A small network was shown many inputs. Here are its activations along a few directions, one row for each input.
Each table varies a few parts of the input and shows all the possible inputs, shuffled.
A made-up example of a description, with smaller parts first: one of 2 separate values, together with either a single point or one of 9 places along a line or (one of 5 places around a ring, together with one of 6 places along a line).
Shared parts are said once, and a part with two or three values counts as separate values.
In the rows, zero is written as 128.

Other details of the inputs shift rows strongly along three fixed directions, in all tables alike. That doesn't count.
These rows show it; all are for the same input, with only those details redrawn:
[105 125 122 109 138 156  95 107 113 117 160]
[ 79 112 168 102  92 155 106 157 111 130  68]
[106 126  81 119 148 129  97 137 160 140 178]
[166 123 102 123 140 131 108  84 117 139 185]
[136 117 163 108 112 163 106  85  74 118 123]
[115 108 123 121  91 108 119 189 162 175  79]
[ 52 127 117 102 141 164  86 144 136 111 147]
[104 125  87 118 144 131  99 140 158 140 169]

Table:
r1: [184 122  94 143 144 101 151 137 143 162 129]
r2: [168 131 116 154 119  77 152 118 151 148 130]
r3: [102 124 127 108 132 156  96 113 113 119 149]
r4: [120 139  75 134 163 124 136 145 165 132 162]
r5: [154 147 180 121 108 148 143  75  76 105  87]
r6: [ 72 125 183 132  86 128 128 154 110 105  33]
r7: [129 134 132 141  90  86 131 190 169 145  67]
r8: [169 115 111 151 121  87 164 132 145 153 138]
r9: [155 117 103 145 136 128 120  80 108 146 182]
r10: [130 136 145 137  89  83 142 194 172 155  63]
r11: [173 110 110 158 125  90 158 130 144 155 133]
r12: [121  99 125 147 112  93 150 190 155 159  75]
r13: [ 60 131 121 111 170 161 100 156 134  84 152]
r14: [152 145 171 127 104 148 134  77  71  98  82]
r15: [127 129  82 133 169 120 120 152 162 121 181]
r16: [185 112 106 154 152 111 147  89 112 132 172]
r17: [186 128 123 148 139 102 156  77 120 133 173]
r18: [ 57 137 112 113 166 168 116 152 132  95 133]
r19: [167 134  96 130 143 134 120  81 107 154 172]
r20: [161 135 194 118 109 145 140  92  76 103 113]
r21: [187 140 128 147 119  89 145 135 159 153 134]
r22: [155 138 186 117 106 152 155  89  75 113  86]
r23: [159 125 188 118 106 147 142 101  70 102 105]
r24: [110 138 144 135 143 135 131  97 123 103 148]
r25: [128 127 119 131 103 103 163 191 166 162  75]
r26: [ 50 162 121 112 160 164 116 135 151  90 143]
r27: [ 57 137 124 114 161 162 105 153 140  82 155]
- What is each input in this table made of? => one of 3 separate values, together with either a single point or one of 8 places along a line
- The inputs of r24 and r21 match in every part but the choice among 3 separate values. If r17 is changed in the same way as r24 into r21, which row does it become? => r20
- Which other rows does r5 become when the place on the line of 8 takes its other values? List them by row number. => r1, r4, r14, r18, r22, r25, r26

Table:
r28: [123 122 157 121 127 152 123  97  85 104 128]
r29: [131 116 145 130 105 122 139 146 120 142  85]
r30: [112 126 110 126 140 129 125 147 142 128 138]
r31: [135 122 147 122 100 125 129 146 124 142  87]
r32: [120 132 108 127 136 124 120 145 149 134 141]
r33: [224 123 115 147 125  98 141  76 114 155 166]
r34: [130 129 156 137 106 115 148 144 129 126  85]
r35: [114 127 110 131 137 120 122 142 150 133 144]
r36: [ 87 142 115 117 170 167 100  89 110  85 186]
r37: [116 132 108 124 131 124 120 141 150 137 140]
r38: [131 122 147 128 102 123 132 143 123 143  85]
r39: [116 132 108 127 135 124 123 142 150 137 141]
r40: [127 128 157 117 131 158 119  99  89 105 127]
r41: [116 143 111 135 143 116 139 141 155 121 141]
r42: [115 141 110 138 143 115 137 140 154 120 137]
r43: [132 116 147 127 105 125 141 147 121 143  88]
r44: [117 140 167 120 133 154 131 103  91  87 115]
r45: [116 131 106 127 131 122 118 139 149 136 138]
r46: [113 128 158 114 131 164 121  95  86 100 127]
r47: [120 127 107 128 140 124 125 145 148 133 141]
r48: [221 118 115 148 128  99 145  78 114 152 165]
r49: [116 130 108 128 138 124 125 142 150 136 142]
r50: [130 117 146 129 105 123 136 144 123 142  85]
r51: [108 129 114 125 129 124 115 141 147 130 139]
- What is each input in this table made of? => one of 4 places along a line, together with either a single point or one of 5 places along a line
- The inputs of r39 and r33 match in every part but the place on the line of 4. If r41 is changed in the same way as r39 into r33, which row does it become? => r34
- Which other rows agree with r44 in the place on the line of 4? List them by row number. => r30, r31, r32, r40, r47
- Which other rows agree with r38 in the place on the line of 4? List them by row number. => r29, r36, r42, r45, r50
- A walk changes only the place on the line of 5. It starts at r28 and steps to r48. List the rest of the walk in order. => r35, r33, r51

Table:
r52: [200 128 113 161 125  89 165 107 135 148 139]
r53: [126 129 133 118 129 149 106  90 105 117 148]
r54: [168 122 137 147 106  93 163 146 139 143  97]
r55: [ 87 132 186 123 118 156 132 134  98  86  82]
r56: [106 132 141 115 126 160 104  96  96 110 137]
r57: [108 120  63 136 146 100 111 164 189 159 167]
r58: [153 125  84 138 135 106 136 146 160 165 146]
r59: [127 140 167 126 123 139 134 121 103  98  97]
r60: [ 97 121 120 113 148 154 110 124 114 110 156]
r61: [ 93 123 109 117 158 154 107 118 124 111 164]
r62: [100 133  71 126 141 109 106 164 186 146 169]
r63: [193 115 113 135 128 114 126  80 107 145 172]
r64: [206 132 179 140 113 118 159  71  80 122 117]
r65: [134 126 128 147  99  75 166 192 183 167  68]
r66: [ 95 115 159 112 126 162 110 129  95 110 110]
r67: [137 132 128 138 108  93 153 177 160 143  80]
r68: [109 138 167 128 113 137 141 134 105 105  72]
r69: [116 126  91 127 163 142 112 108 127 120 185]
r70: [104 133 138 111 129 155 111 115 114 115 127]
r71: [200 128 178 146  96 110 171  86  84 137  87]
r72: [116 129  95 125 147 127 118 155 160 140 153]
r73: [ 92 128 128 111 142 160 114 129 121 113 132]
r74: [ 85 128  87 125 157 138 100 126 144 122 181]
r75: [203 128  92 140 136 103 120  88 135 156 189]
r76: [119 133 189 121 108 142 147 116  91 100  84]
r77: [121 126 138 141  91  83 159 209 176 159  34]
r78: [210 123 109 134 133 116 141  88 112 149 167]
r79: [138 136 128 114 138 151 112  89 104 113 164]
r80: [ 69 132 140 108 124 153 105 161 137 117 107]
r81: [ 95 134 120 118 129 142 115 142 135 130 125]
r82: [ 80 123 118 117 143 146  96 136 133 116 154]
r83: [110 127 146 137 115 119 147 154 140 122  85]
- What is each input in this table made of? => one of 4 places along a line, together with either one of 3 separate values or one of 5 places around a ring
- The inputs of r69 and r60 match in every part but the place on the line of 4. If r81 is changed in the same way as r69 into r60, which row does it become? => r79
- Which other rows agree with r66 in the place on the line of 4? List them by row number. => r55, r59, r64, r72, r75, r80, r82
- Which other rows does r78 become when the place on the line of 4 takes its other values? List them by row number. => r58, r72, r73
- Which other rows does r65 become when the choice among 3 separate values takes its other values? List them by row number. => r77, r83
- Which other rows does r61 become when the place on the ring of 5 takes its other values? List them by row number. => r53, r57, r70, r73
